Each row below holds a small network's activations on one input, seen along a few directions.
Each table varies a few parts of the input and shows all the possible inputs, shuffled.
Descriptions start from the smaller parts, as in this example, which fits no table here: one of 2 separate values, together with either a single point or one of 9 places along a line or (one of 4 places along a line, together with one of 8 places around a ring).
Shared parts are said once, and a part with two or three values counts as separate values.
(in the rows, 128 means zero)

Other details of the inputs vary at random and push rows far along two fixed directions, the same in every table; ignore that.

Table:
row 1: [128 134 131 142 152 100 120  83 137 149 148 108]
row 2: [126 141 115 113 136 111 143 146 115 115 129 128]
row 3: [106 143 168 173 149 113 148 122 156 157 152 134]
row 4: [134 144 138 145 148 129 154 155 106 119 170 158]
row 5: [139 113 107 108 122 102 127 140 117 113 103  97]
row 6: [116 138 110 158 157 117 167 129 127 139 158 158]
row 7: [119 178 115  32  64 221  50 129 154 119  91 177]
row 8: [132 128 118 147 107 128 126 129 133 135 133 127]
row 9: [134 167 166 178 166 107 171  99 130 126 145 165]
row 10: [110  84 150  94 108  94  87 104 134 135  62  66]
row 11: [154 127 120 130 137 124 139 148 137 113 122 121]
row 12: [134 119 125 134 108 146 126 141 120 130 138 121]
row 13: [118 130 145 155 143  99 116 102 147 158 136 110]
row 14: [146 151 117 158 144 119 165 135 145 139 160 156]
row 15: [109 107 101  96 132 112 122 135 103 111  95 112]
row 16: [147 109 129 143 113 156 126 142 130 129 131 118]
row 17: [159 196 148  56 112 249  83 166 173 101 137 217]
row 18: [129  97  85  93 102  92 108 109 106 132  77  79]
row 19: [143 121 120 154 110 139 127 131 143 135 122 120]
row 20: [110  95 165 109 129  96 112 104 137 123 105 101]
row 21: [120 143 132 152 130 147 151 148 115 131 168 144]
row 22: [146 138 139 152 147 129 152 156 118 115 168 154]
row 23: [116 131 133 142 155 137 152 151 104 121 164 161]
row 24: [102 101 101 126 105 128 112 115 108 135  99 110]
row 25: [157 126 107 143 131 124 141 126 148 134 121 122]
row 26: [103  92 110 117 110 138 115 127  94 129 109 101]
row 27: [119 102 163 108 140 100 116  84 122 113 113  90]
Each input here is: either a single point or one of 6 places along a line or (one of 4 places along a line, together with one of 5 places around a ring).
Start at row 11 and move only the place on the ring of 5, one step at a time. The first step leads to row 17. Which rows follow, in order?
> row 16, row 19, row 25
Start at row 1 and move only the place on the line of 6, one step at a time. The first step leads to row 13. Which rows follow, in order?
> row 3, row 10, row 20, row 27

Table:
row 28: [118 148 140  98 129 140 140 135 122 108 116 158]
row 29: [127 165 155  91 146 123 117 117 162 117 132 135]
row 30: [124 175 126 123 146 147 151 143 148 133 144 182]
row 31: [141  91 117  68  87 147  81 134 101 106  80  91]
row 32: [105 145 158 179 155 128 178 142 115 120 179 170]
row 33: [144  97  92  82  91 142  85 133 112 126  77  78]
row 34: [155 173 116 148 126 164 136 148 143 130 169 165]
row 35: [108  95  98  84  96 130  86 117 113 131  69  91]
row 36: [122 136 168  97  80 157  69 125 187 146  64 120]
row 37: [128  77  88 177 134  31 166 108  91 143 104  60]
row 38: [146  95 118  82  77 152  69  75 164 133  51  83]
row 39: [128 105  91 101  79 135  87 114 113 135  94  88]
row 40: [149 163 148 122 142 158 147 157 132 100 152 181]
row 41: [116 137 165 161 165 112 129  95 120 137 140 124]
row 42: [125 159 129 140 128 173 138 151 140 142 172 167]
row 43: [101 154 141 138 145 159 139 146 142 125 158 180]
row 44: [118 131 147 109 107 168 117 142 115 118 142 147]
row 45: [155  70  86 192 136  35 162 118  86 131 112  53]
row 46: [125 137 147 107 143 106 119 105 145 129 141 122]
row 47: [113 110 120  88  97 165  92 137 125 127 113 123]
row 48: [142  76 113 185 163  60 178 142 100 122 138  87]
row 49: [118 137 110 173 132 113 149 124 123 142 151 137]
row 50: [117 146 137 172 175 105 188 148 134 129 171 166]
row 51: [122 152 160 105 137 147  99  96 136 139 137 149]
row 52: [141 150 135 134 141 170 137 165 142 124 169 166]
row 53: [120 151 152  96 137 140 107 102 151 132 140 153]
row 54: [151  81 101 203 163  48 188 136  96 134 141  80]
Describe the family of inputs behind these rows.
> either one of 2 separate values or one of 5 places along a line or (one of 4 places along a line, together with one of 5 places around a ring)

Table:
row 55: [135  89  99 143 114 101 135 118 104 128 116  94]
row 56: [121  92 120 102  92  92  85  81 105 129  56  60]
row 57: [139 140 148 182 156 126 180 150 134 124 168 158]
row 58: [125 125 119 233 173  92 202 160 104 147 194 130]
row 59: [141 131 146 187 160 100 187 159 116 126 185 137]
row 60: [128  59  99 119  94  94 104 114  96 123  64  64]
row 61: [134 120 120 234 170  83 211 143 105 144 209 134]
row 62: [153 141 125 190 163 111 186 136 129 126 189 139]
row 63: [121 198 156  81 134 193  94 129 173 109 143 193]
row 64: [115 177 162  89 122 194 105 127 177 142 147 189]
row 65: [110 176 172  91 117 198  96 120 166 136 147 188]
row 66: [123  65  85 114  93 103 101 119  89 131  68  61]
row 67: [136 144 137 188 155 134 175 144 138 127 165 163]
row 68: [132 112 125  69 122 125  77 109 146 127  78 101]
row 69: [103 181 167  94 117 196 104 123 163 125 147 188]
row 70: [103 182 151  85 114 190 101 132 172 120 137 184]
row 71: [135 161 140  92 114 154  95 107 156 144 107 149]
row 72: [126  75  75  93  90 113  86 124  91 131  74  59]
row 73: [141 114 110 166 139 112 162 126 118 130 142 117]
row 74: [140  66 116  92  96  90 104 125  97 111  66  54]
row 75: [106 136 117  89 146 114 143 135  88 106 143 158]
row 76: [134 109 136 160 131 110 155 142 117 125 138 130]
row 77: [127 207 142  84 114 186 100 127 177 120 127 196]
row 78: [127 188 177  87 137 201  88 114 166 125 153 195]
row 79: [120 192 172  90 137 197  94 116 161 114 152 192]
row 80: [107 177 142  72 111 188  96 137 181 124 125 183]
row 81: [148 111 112 169 140  95 162 126 111 129 163 111]
row 82: [125 127 127 220 165 100 189 160 109 142 185 138]
row 83: [132 146 155  85 134 157  87 108 153 132 122 144]
row 84: [134  92 101  88 100  84  91  99 129 142  48  62]
row 85: [142  91  93 138 121  95 134 121  99 130 131  81]
row 86: [133  89 118 136 126  88 136 149  93 123 114  70]
row 87: [131 158 148  79 101 165  79  98 148 136 101 145]
row 88: [132 129 143 199 157 108 187 156 117 133 185 151]
row 89: [128 168 123  89 113 146 100 122 164 128 101 153]
row 90: [123 116 123  87 126 118  88 112 143 118  90 104]
row 91: [133  74  90 103  96 116  99 113 104 123  53  65]
row 92: [126 106 124 174 140  99 159 156 102 134 146 110]
row 93: [147 110 138 152 142 101 163 143 119 116 133 108]
row 94: [111 148 129  93 152 142 138 130 112 110 111 164]
row 95: [112 106 123  82 104 126  95 117 147 139  82 100]
row 96: [134 135 130 212 161 112 194 146 122 138 185 157]
row 97: [123  68  94 103  89 110  90 120  96 126  63  69]
row 98: [140 102 102 197 156  73 176 140  93 140 176  86]
Describe the family of inputs behind these rows.
> either one of 2 separate values or (one of 3 separate values, together with one of 6 places around a ring) or (one of 4 places along a line, together with one of 6 places along a line)
Change only the place on the ring of 6 in row 87. List by row number the other rows that result.
> row 56, row 71, row 77, row 84, row 89
Start at row 63 and move only the place on the ring of 6, one step at a time. The first step leads to row 79. Which rows follow, in order?
> row 78, row 83, row 68, row 90
Change only the place on the line of 4 in row 82. List by row number the other rows that result.
> row 60, row 67, row 97

Table:
row 99: [132 126 134 195 146  95 191 154  91 133 203 142]
row 100: [129 132 139 125 109 141 112 110 141 127 106 137]
row 101: [112 128 132 113 115 150 106 119 139 144 130 121]
row 102: [122 138 125 211 156 105 211 162 115 128 191 152]
row 103: [140 140 139 185 160 130 173 164 132 118 178 148]
row 104: [118 102 123 124 131  94 124 110  92 125 102  89]
row 105: [128 134 132  90 138 126 117 125 138 117 123 132]
row 106: [147  53  91 161 127  80 133 117  75 140 112  61]
row 107: [128 129 131 121 115 135 113 108 149 129 116 135]
row 108: [130 139 129 193 146 118 176 156 105 128 201 152]
row 109: [135  92 133 133 122  93 120 104 131 128 110  86]
row 110: [172 201 134 130 132 160 130 147 189 134 155 170]
row 111: [119 138 120  90 135 136 114 117 127 123 128 133]
row 112: [150 156  85 122  99 134 121 127 166 146  99 133]
row 113: [133 101 126 114 140  86 130 108 116 115 107  94]
row 114: [138 133 104 103 112 174  95 139 122 121 128 144]
row 115: [118 136 118  97 134 126 118 123 133 122 117 141]
row 116: [119 135 142 100 133 131 113 136 128 124 113 132]
row 117: [142 111 101 126 124 145 138 135 126 134 112 135]
row 118: [122 132 143 125 112 152 110 112 129 136 121 125]
row 119: [124 100 112 125 137  79 134 105 107 121 102  96]
row 120: [128  94 142 141 117 102 118 114 120 134 100  84]
row 121: [147 123 120 108 125 156 116 147 137 112 117 130]
row 122: [118  86 118 139 117  90 121 107 127 140 105  86]
row 123: [124 132 117 218 162 111 203 160 120 132 183 150]
row 124: [130 160 143 116 124 169 117 110 155 130 150 160]
row 125: [122 127 114 106 101 135 140 149 111 119 121 138]
row 126: [132 124 113 219 169 106 208 153 121 137 182 146]
row 127: [113 157 141 119 142 148 127 137 127 131 147 159]
row 128: [120 127 143 109 118 141 105 129 151 136 123 124]
row 129: [129 158 151 107 127 163 112 130 170 129 149 163]
row 130: [127 166 134 101 145 152 128 116 136 116 149 164]
row 131: [130 128 106 116 109 161  99 143 114 119 130 134]
row 132: [136 125 136 100 112 135 131 153 114 110 125 124]
row 133: [120 129 129 112 117 146 109 111 142 138 132 123]
row 134: [111 127 131 117 113 143 107 126 149 141 117 133]
row 135: [109 100 118 125 129  90 122 125 103 131  93  98]
row 136: [138 141 146 182 156 119 184 166 123 116 185 145]
row 137: [159  88  80 180 114  50 134 106 103 158 110  38]
row 138: [125 142 129 103 129 129 119 116 122 114 104 142]
row 139: [120 126 150 118 116 145 106 132 143 138 116 124]
row 140: [111  88 129 150 113 102 120 120 118 146  97  87]
row 141: [127 165 142 112 143 149 131 119 126 116 142 163]
row 142: [127 139 144  98 133 132 115 128 126 116 109 135]
row 143: [129 136 141 118 111 151 108 104 133 128 118 128]
row 144: [121 130 141 127 108 145 110 119 138 133 106 134]
row 145: [110  94 111 115 134  89 120 115 100 131 110  82]
row 146: [135 165 152 103 144 148 128 128 140 112 133 167]
row 147: [135  96 141 138 118  98 119 106 123 127 100  87]
row 148: [121 161 144  99 147 146 123 142 149 121 146 165]
row 149: [110 138 120  97 132 128 113 131 131 125 116 141]
row 150: [118 140 131 106 127 131 117 126 121 119 104 142]
row 151: [113 128 140 123 113 154 107 122 133 145 125 122]
row 152: [158 116 123 104 125 156 118 141 136 120 113 135]
Describe the family of inputs behind these rows.
> one of 3 separate values, together with either a single point or one of 5 places along a line or (one of 2 separate values, together with one of 6 places around a ring)
The inputs of row 139 and row 140 match in every part but the choice among 3 separate values. If row 113 is changed in the same way as row 139 into row 140, which row does it become?
> row 119
The inputs of row 101 and row 128 match in every part but the choice among 3 separate values. If row 99 is changed in the same way as row 101 into row 128, which row does it become?
> row 132
Change only the place on the ring of 6 in row 104. List by row number the other rows that result.
> row 111, row 127, row 130, row 141, row 145
Change only the choice among 3 separate values in row 141. List by row number the other rows that result.
> row 138, row 146
Start at row 117 and move only the place on the line of 5, one step at a time. The first step leads to row 126. Which rows follow, in order?
> row 123, row 102, row 125
Change only the choice among 2 separate values in row 109. List by row number the other rows that result.
> row 113
